Each row below holds a small network's activations on one input, seen along a few directions.
Each table varies a few parts of the input and shows all the possible inputs, shuffled.
Descriptions start from the smaller parts, as in this example, which fits no table here: one of 8 places around a ring, together with either a single point or (one of 2 separate values, together with one of 4 places along a line) or one of 9 places around a ring.
Shared parts are said once, and a part with two or three values counts as separate values.
In the rows, 128 means zero.

Other details of the inputs vary at random and push rows far along two fixed directions, the same in every table; ignore that.

A family of inputs:
R1: [163 109 137 151 134 125 142 144 112 145 147 120 153 111 157 151 135]
R2: [ 42 165 140  99 128 122  85  82 123 159 147 120 118 152 105 116 138]
R3: [ 28 189 117  88 118 116 108  95 115 109 105 150  90 157  93 115 115]
R4: [158 122 143 158 138 117 135 135 115 155 148 115 161 121 160 150 140]
R5: [132 129 143 215 147 113 110 102 132 222 190  49 197 115 175 155 157]
R6: [152 125 130 208 150 106 119 113 137 197 168  55 188 106 168 153 144]
R7: [ 60 161 132  73 123 136 115 116 123 104 110 168  72 165  92 114 121]
R8: [144 134 145 218 148 125 132 127 134 199 177  62 181 123 174 158 147]
R9: [181  73 107 107 127 133 153 154 131  92 103 180  83 118 140 141 128]
R10: [ 38 175 113  71 107 116 102  73 134 117 100 156 107 143  79 109 111]
R11: [132 121 156 177 134 114 109 115 142 186 162  69 165 125 140 123 145]
R12: [ 27 182 116  82 108 131 117  90 131 109 106 149 106 143  77 113  99]
R13: [194 106 114  99 119 123 162 159 138  86  83 180 120 115 122 135 106]
R14: [159  90 125 112 133 138 131 143 135 121 129 147 100 122 129 134 130]
R15: [ 33 174 143 110 129 138 102  97 117 151 152 112 114 151 101 119 126]
R16: [170 119 128 148 128 124 148 139 133 144 132 111 172  98 137 143 113]
R17: [ 98 162 127 153 126 124 128 108 146 153 131 103 155 131 118 134 114]
R18: [ 46 189 135 106 125 104  99  87 100 141 131 119 141 138 111 122 125]
R19: [176  89 112 119 128 141 167 170 131  86 103 178  80 127 140 143 121]
R20: [ 53 157 148 111 118 130 113 110 125 128 131 121 106 151  93 102 120]
R21: [189  84 143 104 123 129 153 169 125  91 107 155 109 123 126 121 118]
R22: [ 34 152 138  70 107 121  94  89 120 117 120 143  88 151  78  93 124]
R23: [186  87 101 113 121 131 156 145 152  96  95 163 110 103 121 137 108]
R24: [195  89  82 110 122 164 133 153 138  56  97 162 109 123 140  95 158]
R25: [183  82  99 108 129 124 152 154 133  83  93 170  86 109 133 139 117]
R26: [174 113 150 143 143 126 132 149 123 149 148 115 152 126 148 145 136]
R27: [142 138 179 204 142 110 113 119 128 210 188  32 215 120 158 135 146]
R28: [191 109  98 158 127 174 135 162 138  87 117 123 138 126 156 106 153]
R29: [ 57 191 117 105 112 149  79  86 100 110 147 112 159 145 118  75 152]
R30: [170 106 147 141 140 133 135 150 118 147 154 111 150 116 145 146 132]
R31: [177  97 103 121 130 132 165 171 134  77  92 168  85 119 133 141 109]
R32: [159 108 143 135 129 130 146 156 143 109 112 140 103 143 123 118 123]
R33: [183  99 115 110 131 121 155 164 116  87 100 165 112 107 137 141 114]
Description of these inputs: one of 3 separate values, together with either a single point or (one of 2 separate values, together with one of 5 places along a line).
The inputs of R28 and R29 match in every part but the choice among 3 separate values. If R7 is changed in the same way as R28 into R29, which row does it become?
Answer: R26
Which other rows does R18 become when the choice among 2 separate values takes its other values? List them by row number.
Answer: R33
Which other rows does R19 become when the choice among 2 separate values takes its other values? List them by row number.
Answer: R8

A family of inputs:
R34: [105 137 122 113 118 151 105 122 127  97 129 130 110 144 120  85 144]
R35: [195 100 133 130 128 117 156 162 134 113 111 150 133 117 142 140 116]
R36: [  6 185 134 114 111 143  78  76 110 131 147  97 130 162 100  76 154]
R37: [141 116 121  99 121 128 158 149 145  88  89 179  76 135 106 137 104]
R38: [140 127 136 104 124 123 143 139 121 104 109 154 118 130 118 131 111]
R39: [151 142  86 173 126 140 121 120 131 122 128  98 177 103 156 132 135]
R40: [189  90 120 136 133 119 158 159 151 116  99 155 103 117 131 144 113]
R41: [165  98 125  82 114 125 151 152 129  86  96 183  99 118 113 131 109]
R42: [204  91 115 132 134 156 133 161 135  94 126 137 131 129 145 111 151]
R43: [156 126 137 178 134 153 109 132 132 158 160  70 187 124 161 115 167]
R44: [ 63 160 128  51 110 109 115 106 110  92  91 178  90 146  82 109 109]
R45: [ 21 187 123  72 112 146  73  79 110 103 135 134 106 163  88  71 142]
R46: [ 50 171 137  71 116 122 114 108 107 111 112 150 106 143  88 112 107]
R47: [187 124  78 151 129 147 150 138 137 100 112 133 161  98 153 126 138]
R48: [ 14 183 140 118 123 109  94  67 130 172 143  96 133 140  93 125 119]
R49: [148  95 127 108 129 129 137 140 123 117 123 161  96 125 133 139 124]
R50: [195  87 129 116 130 118 154 158 132 106 105 152 122 109 132 140 116]
R51: [143 124 153 196 151 123 127 129 124 192 181  69 173 120 166 157 144]
R52: [132 119 122 115 128 128 151 146 140 112 106 149  96 132 112 139 105]
R53: [143 120 146 182 150 127 131 140 122 182 172  80 160 118 159 154 139]
R54: [ 96 150 150 167 140 113 109 104 115 191 173  80 163 136 150 145 142]
R55: [138 106 119  81 128 120 137 147 118  89  96 191  70 138 120 131 125]
R56: [144 131 146 204 142 113 134 123 149 197 163  69 177 117 154 153 126]
R57: [180  88 125 149 130 126 155 147 152 137 124 132 124 110 135 150 112]
R58: [ 93 142 146 159 140 112 105  96 116 190 172  73 158 124 143 147 147]
What is each input in this table made of?
Answer: either one of 2 separate values or one of 5 places along a line or (one of 3 separate values, together with one of 6 places along a line)
List by row number the other inputs of the same sort as R42.
Answer: R34, R36, R43, R45
